These are the activations of a small neural network, seen along a few directions. Each row is one input.
In each table, some parts of the input vary, and every possible input appears once, in random order.
A made-up example of a description, with smaller parts first: ring(8) and (point or (values(2) and line(4)) or line(11)).
Shared parts are said once, and a part with two or three values counts as separate values.
In the rows, zero is written as 128.

Other details of the inputs vary at random and push rows far along three fixed directions, the same in every table; ignore that.

Rows:
x1: [121 115 112 126 130 138 145 111 131 166 126 130]
x2: [107  97 128 145 144 147 106 101 105 190 111 123]
x3: [159 122 156 118  93 155 100 110 159  97 164 116]
x4: [117 108 125 124 151 100 126 155 102 101 116 133]
x5: [142 107 132 117 125 143 109 110 165 136 174 122]
x6: [110 123 112 153 138 134 138 115 127 184 115 135]
x7: [130 118 143 110 135 144 132 121 161 151 156 131]
x8: [142 213  87 157  57 122 158 165 117  95  90 118]
x9: [130 110 142 119 139 143 107 121 163 153 168 129]
x10: [155 167 120 135  73 153 143 116 175 128 156 120]
x11: [146 111 139 102 123 141 107 109 172 115 182 118]
x12: [111 114 119 113 157  97 123 135 107 100 109 126]
x13: [113 113 123 120 156 101 143 134 104  97 115 131]
x14: [108 122 137 121 166 101 140 148 109 106 114 134]
x15: [126 133 155 127 157 111 117 133  90 100 104 137]
x16: [114 111 105 148 136 139 146 113 118 186 119 134]
x17: [110 105 118 136 159 100 144 139  95 113 102 140]
x18: [158 128 186  98 141 116 102 134 133  38 152 136]
x19: [143 209  88 156  56 120 173 149 122  94  83 121]
x20: [129 127 125 137 125 136 119 134 145 150 138 133]
x21: [150 129 168 108 131 153 105 103 148 133 161 130]
x22: [159 159 129 126  57 168 120 105 155 126 141 106]
x23: [109 121 118 149 144 139 144 128 122 193 117 137]
x24: [108 116 120 119 156  97 130 152  93 106 110 127]
x25: [128 176 104 136  99 111 144 158 116  97  95 124]
x26: [100 101 122 143 148 146 110  99  98 201 101 121]
x27: [144 113 154  92 137 104 114 151 140  39 169 122]
x28: [109 107 114 136 159  96 124 142  96 111 100 134]
x29: [138 107 147 123 134 140 118 111 172 135 168 135]
x30: [112 114 124 108 153 100 128 149 103 104 114 127]
x31: [127 133 141 127 138 146 119 106 113 178 111 135]
x32: [139 167 101 166  79 152 161 140 138 174 114 134]
Each input here is: line(4) and (values(2) or ring(6)).
The inputs of x8 and x9 match in every part but the line(4) part. If x21 is changed in the same way as x8 into x9, which row does it become?
> x15
Which other rows does x25 become when the ring(6) part takes its other values? List them by row number.
> x1, x7, x12, x19, x30
Which other rows does x2 become when the values(2) part takes its other values? List them by row number.
> x15
Which other rows does x12 become when the line(4) part takes its other values? List them by row number.
> x5, x11, x28

Rows:
x33: [141 131  92 127  89 143  93 110  90 147 111 106]
x34: [154 237  98 162  26 174 150 128 120 203 100 119]
x35: [134 170  91 144 110 119 155 117 138 115 106 139]
x36: [102  98 129  98 142 153 124 116 172 199 148 118]
x37: [133 148 123 148  99 115 150 186 113  59 130 119]
x38: [124 127  58 144 112  86 143 167  40 102  69 119]
x39: [101 128 130 127 128 159 116 131 105 202  87 127]
x40: [115  83 173  83 166 116  97 137 185  40 200 107]
x41: [164 142 138 139  99  95 145 159 132  15 136 144]
x42: [134 107 167 111 153 161 110  68 131 206 150 131]
x43: [103 154  93 135 109 110 177 136  99 111  57 123]
x44: [152 124 171 124 100 161  71 111 192 137 188 129]
x45: [183 157 129 126  66 175 164 103 171 173 180 131]
x46: [118 103 156 143 162 109 100 111 105 114 103 144]
x47: [100 113 139 155 141 154 103 125 110 185 111 113]
x48: [119  94 147  97 169 140 133  73 166 186 174 128]
x49: [ 90 133 124 102 177  86 138 146 108 121 112 129]
x50: [184 174 159 107  97 152  92 131 180  83 173 121]
x51: [137 137 117 147 102 118 139 112 168 104 132 128]
x52: [ 97  74 130 154 172 124 145 127  91 147 118 139]
x53: [147 164 104 172  82 107 147 177 125 122 109 133]
x54: [114  92 160 115 154 154 116  91 113 177 107 128]
x55: [ 98  95 115 154 141 149 143  88 142 192 129 113]
x56: [105  94 134 117 224  75 118 170  84 106 112 157]
x57: [172 155 163  84 106 117 137 162 158  45 193 127]
x58: [158 149 122 114  65 171 149 155 167 145 157 124]
x59: [ 95 128 127 176 149 114 137 127  52 122  53 118]
x60: [152 174 124 149 108 141 126 111 114 113 100 141]
x61: [123  46 174  83 188 129 126 114 136 120 160 140]
x62: [108  94  66 119 124 130 108  99 117 182 127 108]
x63: [128 112 133 121 189  85 137 146  90  64 117 162]
x64: [124 137 136 117 124  88 111 155 170  47 151 127]
x65: [115 148 103 129 151 115 126 135 144 141 124 133]
The inputs of x57 and x49 match in every part but one. If x38 is changed in the same way as x57 into x49, which row does it become?
> x62
Describe the family of inputs behind these rows.
> values(3) and (point or (values(2) and ring(5)))
Which other rows does x50 become when the values(2) part takes its other values? List them by row number.
> x60
